Each row below is a small network's average activation on inputs in which a field has the value named, seen along a few directions.
Values that are neighbours, or in one group, have similar rows; names and order tell nothing.
(in the rows, 500 means zero)
Random noise pushes rows far along 3 fixed directions. That doesn't count. These rows show it; they differ only by the noise:
[728 746 570 255 293 662 654 273 633 138 497 251 466 322]
[543 692 304 599 485 680 537 432 324 405 559 416 782 549]
[706 766 477 323 495 728 650 352 449 169 397 303 627 316]
[398 444 434 589 269 471 382 362 559 588 662 552 549 612]
[380 235 610 302 804 492 315 420 425 567  68 798 520 222]


Bido, 15 values:
s1: [533 539 553 546 272 550 475 268 717 494 516 465 505 437]
s14: [332 520 678 283 368 346 662 360 646 709 518 454 278 604]
s7: [724 542 628 546 385 514 522 546 514 409 560 468 445 407]
s15: [292 278 539 500 624 344 512 821 560 735 663 614 396 624]
s8: [377 457 503 680 194 381 435 489 655 677 893 437 424 721]
s5: [503 437 546 273 733 518 422 672 456 522  84 642 424 276]
s4: [631 552 365 360 414 509 601 676 407 533 382 340 474 391]
s6: [680 307 603 581 494 562 434 607 502 386 441 356 401 269]
s11: [685 736 572 445 686 643 712 467 260 138 353 456 438 287]
s2: [486 512 772 131 769 539 633 489 629 492  94 610 320 212]
s13: [448 752 357 655 687 447 457 547 419 351 575 370 675 657]
s12: [517 547 320 567 501 456 650 677 330 525 811 367 578 750]
s9: [435 207 491 743 776 468 282 498 463 704 544 892 410 605]
s10: [508 434 553 413 761 371 472 527 560 386 254 495 512 526]
s3: [544 691 227 686 769 770 567 584 126 437 326 502 986 538]
The values of Bido form a star with 7 arms.
Question: List every value one step from s9, in the order listed.
Answer: s11
Question: List every value one step from s3, in the order listed.
Answer: s1, s8
Question: List every value one step from s15, in the order listed.
Answer: s12
Question: List every value one step from s6, in the order listed.
Answer: s7
Question: List every value one step from s14, in the order listed.
Answer: s2

Pizib, 22 values:
u14: [400 381 510 519 461 491 439 554 441 608 457 564 507 474]
u15: [468 603 456 422 626 517 555 540 422 486 344 499 587 466]
u19: [478 577 511 429 512 503 517 500 472 541 435 482 515 528]
u5: [498 465 557 429 423 405 565 532 550 484 562 452 403 584]
u9: [427 521 496 628 213 389 534 444 633 597 896 424 422 796]
u13: [426 680 355 620 276 493 548 513 552 517 710 382 549 712]
u22: [470 409 496 629 487 479 427 572 514 506 582 547 431 592]
u6: [399 396 671 385 550 407 454 373 668 465 355 635 385 346]
u20: [509 340 574 428 693 463 420 421 551 431 219 608 444 268]
u4: [585 420 591 420 461 461 481 537 641 419 545 399 383 399]
u17: [520 611 376 536 446 628 551 576 371 433 566 408 640 523]
u3: [554 498 472 450 548 584 519 536 394 499 376 462 556 449]
u18: [661 609 467 560 633 607 544 556 363 360 546 383 553 468]
u1: [481 423 548 478 445 502 462 344 599 616 491 580 457 519]
u12: [586 454 537 521 438 472 530 548 548 486 562 445 493 462]
u16: [405 509 484 499 459 424 473 496 504 627 506 533 516 600]
u2: [404 347 565 455 482 328 502 541 573 597 557 598 335 540]
u8: [563 599 522 506 552 505 630 540 521 440 516 496 442 524]
u11: [472 557 460 540 523 527 487 373 456 482 510 532 600 512]
u10: [495 433 484 428 466 521 454 524 512 585 451 557 424 435]
u21: [554 482 553 513 570 588 445 450 489 457 402 560 562 343]
u7: [571 488 519 506 368 485 360 390 599 452 577 492 448 494]
The values of Pizib form 6 separate groups.
Question: Which other values are in the same group as u19? Give them in the order they are listed.
Answer: u15, u13, u16
Question: Which other values are in the same group as u4? Give them in the order they are listed.
Answer: u22, u18, u12
Question: Which other values are in the same group as u5? Give them in the order they are listed.
Answer: u9, u2, u8
Question: Which other values are in the same group as u6? Give them in the order they are listed.
Answer: u1, u11
Question: Which other values are in the same group as u20? Give them in the order they are listed.
Answer: u21, u7
